A small network was shown many inputs. Here are its activations along a few directions, one row for each input.
Each table varies a few parts of the input and shows all the possible inputs, shuffled.
A made-up example of a description, with smaller parts first: one of 6 places along a line, together with either a single point or one of 11 places along a line or (one of 2 separate values, together with one of 8 places around a ring).
Shared parts are said once, and a part with two or three values counts as separate values.
In the rows, zero is written as 128.

Other details of the inputs shift rows strongly along two fixed directions, in all tables alike. That doesn't count.

A family of inputs:
row 1: [127 111 152 104  78 107  87 127 136 115  67]
row 2: [118 128 156 152 127  98 113 120 119 123 155]
row 3: [126 104 185 115  55  94 121 141 132 133  83]
row 4: [ 90  85 104 135 166 181 107 125 124 103 153]
row 5: [128 116 110 111  49  61 100 140 114  85  88]
row 6: [151 111 120 110  60  92 120 162 142 127  69]
row 7: [152 133 128 152 139 138 102 118 125 142 103]
row 8: [108 114 170 135  55  47  87 137  97 109  94]
row 9: [155 142 143 130 188 159 139 102 163 124 143]
row 10: [ 93  90 165 121  43 156 124 144  88 150 109]
row 11: [ 92  96  92 115  67 130 110 167  98  97 102]
row 12: [137 144 123 149 197 128 117  84 141  96 156]
row 13: [160 160 143 111 170 133 175 114 122 145 165]
row 14: [165 198 143 123 179  32 133  99 134 111 148]
row 15: [192 187 114 131 146  48 118  91 155  93 165]
row 16: [114 118  96 108 125 208 159 139 151 139 142]
row 17: [126 160 152 164 174 117 145  93 133 123 170]
row 18: [119 123 149  79  74  88 124 146 133 134  75]
row 19: [202 175 168 137 159  87 119  77 130 115 141]
row 20: [ 81  92 122 152 169 197 138 131 123 140 199]
row 21: [152 138 100 132 119 137 138 138 165 144 100]
row 22: [182 162 118 127 141 150 169 109 130 129 172]
row 23: [ 98 114  96 123 185 208 169 154 157 175 130]
row 24: [106 125 104 145 173 231 135 129 117 147 145]
row 25: [115 112 143 127  85  62  62 131  99  81  69]
row 26: [ 78  89 115  98  98 108 108 178  91 117 113]
row 27: [143 145 125 125 135 118 144 140 121 162 109]
row 28: [178 188 141 143 176  98 111  78 175 131 111]
row 29: [131 117  79 143 122 203 153 151 125 157 135]
row 30: [ 81 103  90 114 190 184 148 151 118 136 187]
row 31: [146 134 173 144 130 153 158 109 117 152 166]
row 32: [ 77  80 111  93  93 110 118 163 103 112 110]
row 33: [117 100 110  98  36 158 127 158  95 127 104]
row 34: [ 86  87 158 115  67 163 128 145 130 148  99]
row 35: [130 101 172 131  65  91 118 150 137 146  71]
row 36: [171 181 146 153 185  58 105  66 141  86 134]
row 37: [128 157 117 122 192 108 158 104 138 117 163]
row 38: [133  85 102 119  53 148 129 176  98 138  97]
row 39: [127 147 148 161 170 120 149  84 142 121 174]
row 40: [127 168 121 125 196 107 155 114 129 119 159]
row 41: [125  93 117 144 152 198 123 139 110 145 133]
row 42: [ 83 102  99 147 197 207 115 129 115 113 166]
row 43: [117 122 160 130  59  95 106 132 140 151  68]
row 44: [167 174 170 157 151  46 127  68 153 111 164]
row 45: [183 198 116 141 151  56 136  83 147  91 148]
row 46: [188 187 116 133 144  54 126  85 156  90 160]
row 47: [144 120 130 139 173 158 128 126 157 136 117]
row 48: [ 88  67 116 118  99 126  68 150 104  95 107]
row 49: [129 143 141  97  62  73 120 157  98 141  68]
row 50: [123 107 102 110 128 202 165 150 148 133 143]
row 51: [135 155 135 103 147 145 163 119 117 151 151]
row 52: [119 131 132  94  81  81 115 150 138 146  60]
row 53: [179 180 149 150 183  49  82  81 140  90 146]
row 54: [ 91  90  96 141 195 203 106 130 122 115 179]
row 55: [144 135  96 124 119 103 109 133 129 103 155]
row 56: [112 123  78 124 131 205 151 142 155 150 127]
row 57: [107  99 105 141 164 202 121 139 154 151 106]
row 58: [125 111 161 138  66  94 109 145 145 154  61]
row 59: [119 129 118 106 148  87 127 133 124 117 146]
row 60: [114 112  95 114  47 159 129 171  99 136  91]
row 61: [107 107 134 165 128 200 148 139 118 180 138]
row 62: [112  86 128 102  83 132 135 181  89 153  92]
row 63: [118 123 143 150 151 123 129 107 134 125 177]
row 64: [ 99  91  91 114  66 124  97 173 100 101 118]
row 65: [109 134 146 159 152 127 146  99 127 120 158]
row 66: [161 193 139 125 178  37 146  88 139 107 141]
row 67: [105 105 107 116 186 203 179 159 150 166 142]
row 68: [101 107 118 100 177 209 182 150 145 154 154]
row 69: [199 177 185 166 142  74 145  88 138 155 146]
row 70: [131 128 114 114  51  55  89 151 104  89  93]
row 71: [108 113 117 130 167 233 136 114 114 140 161]
row 72: [131 154 159 151 108 137 141 121 117 159 126]
Each input here is: one of 4 separate values, together with either one of 8 places around a ring or (one of 2 separate values, together with one of 5 places around a ring).
The inputs of row 55 and row 54 match in every part but the choice among 4 separate values. If row 16 is changed in the same way as row 55 into row 54, which row does it become?
Answer: row 1
The inputs of row 64 and row 2 match in every part but the choice among 4 separate values. If row 60 is changed in the same way as row 64 into row 2, which row does it become?
Answer: row 72
Which other rows does row 37 become when the place on the ring of 8 takes its other values? List them by row number.
Answer: row 14, row 26, row 30, row 32, row 40, row 59, row 66
Start at row 72 and move only the place on the ring of 5, one step at a time. The first step leads to row 10. Which rows follow, in order?
Answer: row 31, row 69, row 61
Which other rows does row 12 become when the choice among 4 separate values takes its other values? List them by row number.
Answer: row 5, row 37, row 39
Which other rows does row 51 become when the choice among 2 separate values takes its other values? List them by row number.
Answer: row 18

A family of inputs:
row 73: [177 169 157 140 137  83 122  93 153 130 117]
row 74: [ 85 107  97 135 198 207 156 129 138 129 187]
row 75: [141 149 124 132 157 104 123 103 138 102 156]
row 76: [116 119 107 131 153 154 121 126 115 110 153]
row 77: [ 92 102  93 146 187 216 137 133 117 128 178]
row 78: [ 82  72 124 114  64 111  91 159 106 101  96]
row 79: [103 116 124 148 153 152 125 123 123 124 153]
row 80: [167 163 137 139 150 112 130 102 156 132 126]
row 81: [159 162 136 137 159  75 113 103 128 111 137]
row 82: [101  84 136 110  34 118 109 167  96 130  82]
row 83: [119 100 122 114  61 116 105 157 119 125  76]
row 84: [101 116 109 130 167 217 175 140 126 159 172]
row 85: [102 109 117 142 165 226 165 131 129 155 173]
row 86: [115  99 131 109  72 116 108 158 120 134  70]
row 87: [172 171 165 134 140  80 134  98 145 137 122]
row 88: [169 167 158 145 153 109 137  92 149 136 141]
row 89: [162 163 147 135 158 112 138 103 152 142 128]
row 90: [183 179 136 133 129  73 131 103 150 125 125]
row 91: [116 101 127 112  52 112 116 158 107 128  90]
row 92: [119 121 108 118 126 157 146 148 130 142 126]
row 93: [ 92  90 119 103  84 108 102 154 106 103 103]
row 94: [113 104 127 104  59 108 123 163 107 133  87]
row 95: [171 173 162 132 136  78 140 101 140 138 129]
row 96: [180 178 138 127 140  72 132 106 154 130 114]
row 97: [ 89 105 121 137 146 157 127 137 116 130 143]
row 98: [103 108 105 120 145 156 123 140 108 115 142]
What is each input in this table made of?
Answer: one of 2 separate values, together with either one of 5 places around a ring or one of 8 places around a ring
Which other rows does row 88 become when the place on the ring of 8 takes its other values? List them by row number.
Answer: row 73, row 80, row 82, row 83, row 85, row 90, row 91
Which other rows does row 87 become when the choice among 2 separate values takes its other values? List them by row number.
Answer: row 88
